Each row below holds a small network's activations on one input, seen along a few directions.
In each table, some parts of the input vary, and every possible input appears once, in random order.
Descriptions start from the smaller parts, as in this example, which fits no table here: values(2) and (point or ring(9) or (line(6) and ring(8))).
Shared parts are said once, and a part with two or three values counts as separate values.

Table:
r1: [ 34 -18  26 -51  51   1 -36  -8 -20  35  28  11  40   1 -26]
r2: [  4  21 -20  24 -47 -30  41  43 -41  -4  11  33 -16  40  30]
r3: [-22 -12  13  20  15 -78  41  -6 -18   9  26   8  20  22 -14]
r4: [-25 -10  16  37  19 -76  30  29 -14   8   9  -1   1  12 -18]
r5: [-10   4  12  -9   0 -89  37  -4 -19  20  36  18  25  -1 -24]
r6: [-24 -35  -7 -57 -12   0  34 -27  57  17  28   6  46 -40 -17]
r7: [ 25   1  -7  17  18  40 -79  22 -14  12  25  34  -9  42  28]
r8: [-13  22 -10  49 -65 -49 -18  -7 -11  -8   2  19 -28  42 -12]
r9: [  0 -18 -54 -30 -34  39  24  -3  30 -21 -25  -8 -51 -10  39]
r10: [-15 -11 -40   0 -42  36  -6 -27  35 -34 -51   8 -50 -31  13]
r11: [-11  26 -34   3 -42 -40  28  15 -53 -16 -20  -2 -45  35  27]
r12: [-10 -54 -13 -12  24   2  39 -24  66   8  17   2  15 -21  -8]
r13: [-13  14   4  -6  -7  33  34 -19  54   2 -25 -31  -5 -55   8]
r14: [-11  14  -4 -14 -28  44  37 -29  31 -10  -7 -37  12 -69  -3]
r15: [ 23   2  30   2  69  30 -39  14 -11  -6  -1 -17   6  15 -22]
r16: [-22  20  17  44  18 -61  33  17 -10 -22   7 -12  -9  11 -17]
r17: [-17  25 -30  60 -30 -47  -5  25 -14   3  29  39 -22  43  23]
r18: [ 19  34  42 -16  35  43 -36  -5 -31  18 -24 -30  16  -9  -2]
r19: [ 22  34  35 -24  14  53 -32 -14 -52   6  -7 -36  32 -23 -12]
r20: [ 32   3 -12 -39   7  48 -44  10 -52  -7 -24  -5 -31  34  33]
r21: [-27  30 -19  32 -51 -42  -3  -8 -48 -30 -45  13 -45  13   3]
r22: [-27  54  30  26 -16 -47  36  -1 -30   4 -17 -25   0 -11   2]
r23: [  9 -15  32 -67  30  10 -37 -12 -28  34  28   7  67   6 -26]
r24: [ 14 -24 -39  -9 -39  49  36  25  42  -9   5  27 -23  -6  43]
r25: [ 22 -33  26 -23  66  12 -32  -9 -19  25  17   2  35  25 -18]
r26: [ -2  -6 -12  13  10  25  30  -6  60 -19 -23 -29   7 -44   4]
r27: [ 31  -1  12   6 -16  38 -91 -12 -10   1  -3  15 -14  42  -7]
r28: [-15  33  15  45   1 -55  31  12 -23 -18 -14 -23  11  -3  -2]
r29: [ 46  -3   3 -19   3  58 -33  39 -40   5   7  29  -3  39  37]
r30: [ -1 -21 -30  16 -56  30 -23 -25  72 -12  -4  13 -34  -3   0]
r31: [ 31  14  27   3  52  34 -40   8 -24  -2 -22 -28  27   1  -6]
r32: [ 17   9   2  -9  -2  45 -74 -13 -47 -20 -50  10 -31  13   7]
r33: [-24  53  23  18 -38 -36  39 -11 -52  -9   1 -31  16 -25  -9]
r34: [ -6 -20 -49  27 -23  31  -9   7  70  -3  23  33 -28  -3  35]
r35: [-36   7  18 -25 -21 -80  37 -10 -27  19  36  13  51   5 -25]
r36: [ -9 -18  -9  12  27  19  31  -1  73 -22  -2 -18 -13 -30 -12]
r37: [-13 -51  -9   5  28   5  29  10  71   7   0  -8  -4 -31 -11]
r38: [ 19 -30  30  -6  70  15 -42  25 -15  24   1  -7  16  15 -22]
r39: [  2 -38 -13 -41  10  -8  34 -22  65  18  27  11  20 -44 -17]
Q: The inputs of r28 and r31 match in every part but one. If r21 is changed in the same way as r28 into r31, which row does it become?
A: r32
Q: What is each input in this table made of?
A: values(3) and (ring(5) or line(8))
Q: A walk changes only the ring(5) part. It starts at r17 and steps to r8. List the rest of the walk in order.
A: r21, r11, r2
Q: Change only the line(8) part in r39. List by row number the other rows that result.
A: r6, r12, r13, r14, r26, r36, r37

Table:
r40: [ 20 -17  34 -26  64  10 -20   5 -11  23  19  -8  42   2 -22]
r41: [-24   9  21   6  13 -53  49  -6   0   6  10 -19  28 -22 -23]
r42: [-36   0   6   9  -9 -86  70  -2   8  10  29   1  27 -13 -20]
r43: [ 28  13   7   8  14  24 -54  22 -51   0  -8  10 -15  43  15]
r44: [ -6  -7  27  -6  30 -30   3  -9  -1  16  19  -6  35  -6 -29]
r45: [-28  29 -22  42 -58 -71  37  15 -33 -15   1  19 -30  29  15]
r46: [ 25 -11  42 -47  58  27 -37  -8 -25  27  13 -13  51  -4 -25]
r47: [-19  -6 -29  11 -32  12  44 -10  57 -20 -16 -10 -24 -37  12]
r48: [ -2 -21 -23  -1 -14  35  -2 -13  56  -9  -8   3 -18 -21   6]
r49: [ 23 -32 -17 -21  20  74 -25  -1  47  -2  -8   1 -11 -13  14]
r50: [ 33  20  15 -13   9  41 -71   9 -65   3 -14   5  -5  37  12]
r51: [ 30 -25  -9 -42  15  91 -42 -14  34   2 -14  -4  -3 -20  11]
r52: [-31 -14 -44  14 -53 -20  65  -7  65 -15   3  10 -26 -27  15]
r53: [  2  23  -1  27 -20 -15 -31   8 -41  -8  -9  12 -22  36   7]
r54: [-15  38  -7  38 -37 -39  15  12 -40 -19 -18  -1 -29  19  13]
Q: What is each input in this table made of?
A: values(3) and line(5)
Q: The inputs of r52 and r49 match in every part but the line(5) part. If r42 is changed in the same way as r52 into r49, which row does it become?
A: r40
Q: Change only the values(3) part in r44. List by row number the other rows that result.
A: r48, r53
Q: Change only the line(5) part in r43. List by row number the other rows that result.
A: r45, r50, r53, r54

Table:
r55: [ -1   3  17 -21  40 -13  24   6 -31   1 -17 -25   9 -11  -5]
r56: [ 27   7  28 -54  37  55 -20  -4 -26  19   2 -21  41 -22   0]
r57: [-30 -16  -8 -17 -34 -23  43 -39  50  -4   0  -8  11 -44 -24]
r58: [ -7  15  32  -6  -4 -62 -19 -14 -60  15  15   6  29  29 -34]
r59: [ 20   5  30 -13  51  26   9  18 -19   3  -6 -32  24 -10  -4]
r60: [  0   3  34   5  48 -44 -34  -3 -47  11  -1  -5  15  26 -31]
r61: [ 34  16   3 -37   4  80 -39   4 -31   3 -18  -7  -1  -3  28]
r62: [-23 -28  -7  -6  17  -5  28 -27  62  -8 -17 -19  -2 -46 -20]
r63: [-18  50 -11  39 -43 -34  46  23 -40 -18 -11  -6 -22   6  29]
r64: [ 29   7  45 -28  45  24 -78 -13 -42  29  18   1  47  15 -26]
r65: [  4 -25   4 -39  15  64 -16 -38  66  11   3 -15  29 -56 -15]
r66: [ 21   6  47  13  58  -4 -48   9 -35  13  10 -11  29  27 -31]
r67: [ -2  24   5  12 -39 -36 -40  -5 -65  -3  -6  21 -11  46  -7]
r68: [ 27  14  21  31  23  21 -69  19 -41  -4 -10   3 -13  44  -3]
r69: [ -5 -19 -38 -10 -48 -16  17   3   9  -3  14  35 -21  22  17]
r70: [  6 -15 -20  18  -7  59  -7  -7  69 -22 -25 -14 -30 -26   9]
r71: [ 35  15  20 -11  10  50 -98  -3 -47  13  -3  15   5  32   1]
r72: [ 27  14   4   5  17  52 -11  25 -25 -14 -26 -19 -18   8  24]
r73: [ -5 -42  -9 -17  38 -23  23   8  26  11  16  12   7   1  -6]
r74: [-15 -17 -33  10 -17  20   7 -20  57 -26 -35  -8 -45 -27   7]
r75: [-38  21 -35  52 -66 -26  50 -10  53 -26 -10  -2 -36 -29  13]
r76: [ 23 -39   2 -50  35  45 -21  -3  31  30  36  16  38  -9  -1]
r77: [-28  -4  -9  25 -11 -70  67  18  22  12  41  17  16  -1   1]
r78: [-18  50   6  64 -37 -64 -12  16 -57  -8   4  15 -17  44   4]
r79: [  6  12 -10  -3   6  12   3  14 -36 -17 -37 -12 -32   7  22]
r80: [  3 -32 -36   0   3   2   2  15  21  -7  -3  24 -36  19  22]
r81: [ -8  15  15 -31 -12 -32  39  -5 -43   5  -1 -14  23  -9  -9]
r82: [ -2  24 -12 -14 -45  -6  19   2 -48 -13 -20   0 -17  10  18]
r83: [-12 -30 -10 -27 -14 -41  38  -4  14  15  33  23  20   3  -9]
r84: [ 31 -29 -24 -34   1  70 -40   5  26  14  16  28  -5  10  27]
r85: [-22  -4 -35  -1 -68   2  22 -32  45 -22 -18   3 -31 -24   2]
r86: [-23  42  34  46  -1 -90  10   7 -51  11  25   0  23  26 -23]
r87: [  6  11   7  23  12 -18 -55   7 -53  -8 -22  10 -26  43  -4]
r88: [ -2 -26   7   2  28  35  14 -15  74  -5  -7 -25  13 -45 -19]
r89: [-20   6 -37  42 -46 -44  45  25  17  -7  23  30 -26  18  28]
r90: [ 24 -30 -22   9  14  42 -12  27  33  -3   8  18 -21  20  24]
r91: [ 16 -40   5  -8  48  16   9  20  38  14  27   6  22   2  -4]
r92: [-46  10  -7  36 -32 -51  72 -16  58  -7   8 -13   7 -48 -14]
r93: [ 12 -14 -21 -24 -19  88 -36 -30  62  -5 -16  -5 -14 -36  12]
r94: [-24  41  17  21  -9 -60  67  17 -35   2   8 -20  18 -12   2]
Q: The inputs of r66 and r68 match in every part but one. If r56 is changed in the same way as r66 into r68, which row does it become?
A: r61
Q: What is each input in this table made of?
A: values(2) and line(4) and line(5)
Q: Change only the values(2) part in r90. List by row number the other rows that result.
A: r91

Table:
r95: [ 14 -48   4 -19  39  31 -38 -10  48  20  29  15  25   3 -17]
r96: [-28  30  -7   4 -59 -16  42 -27  -3 -24 -28 -23 -10 -34  -4]
r97: [ 25  23  47 -10  53 -16 -60  12 -94  18   8   0  32  44 -18]
r98: [-26 -32 -18  16 -12 -55  35  -8  62   7  30  24   1  -9 -18]
r99: [ 25   3  -1  19  16  64 -52  13  -3 -17 -35  -5 -30   9  16]
r100: [ 38 -27 -20 -31  -1  51 -43  15  -1  11  20  35  -9  35  23]
r101: [-19  24 -27  56 -34 -19  23   9  12 -31 -24  -8 -52   6  20]
r102: [-27   2  -1   4   2 -27  79  -2  37  -4   5 -23  18 -49  -5]
r103: [ 18 -22  22 -44  56  50   4  -6  23  11  -8 -33  28 -36 -11]
r104: [-16 -15 -45   5 -49 -32  29  14   9   0  18  43 -26  24  30]
r105: [ 14  23  14 -35  -4  63 -37 -29 -12   1 -30 -26   6 -32   1]
r106: [-18  41  33  34  -7 -93  18  19 -78   9  15   2  17  39 -16]
Q: What is each input in this table made of?
A: values(2) and (point or ring(5))
Q: The inputs of r98 and r95 match in every part but the values(2) part. If r104 is changed in the same way as r98 into r95, which row does it become?
A: r100

Table:
r107: [-24 -14 -33  31 -43 -62   8   1  14  -2  29  47 -19  34   3]
r108: [-27  60  21  20 -45 -48  30 -11 -42  -2 -13 -22   5 -17  -7]
r109: [ 21  10  -6  14  19  68 -42   1  10 -16 -10 -11  -9  -2  17]
r110: [-30 -18 -16  27 -16 -56  80  14  64   9  31  10   2 -19   0]
r111: [ -9  26 -26  28 -50 -36  26  24 -47 -22 -13  14 -41  36  30]
r112: [ 34 -14  28   0  29  48 -55  11  -9   0 -20  -7  -1  19 -15]
r113: [ 11 -10 -19 -25   0  48 -18 -17  38   0 -20 -11 -33 -17  14]
r114: [ 23  -9  25 -26  62  31 -61  11 -36  26  -2  11  24   7   0]
r115: [ 40 -13  37 -52  59  23 -48  -2 -39  31  35  -3  49  29 -21]
r116: [-41   9   5  26   6 -67  67 -14   9 -20 -10 -30   6 -29 -24]
r117: [  2 -26 -16 -44 -21  51  14 -21  36  -4  -6   1  15 -40   3]
Q: What is each input in this table made of?
A: ring(5) or line(6)
Q: What sort of input is r111?
A: ring(5)
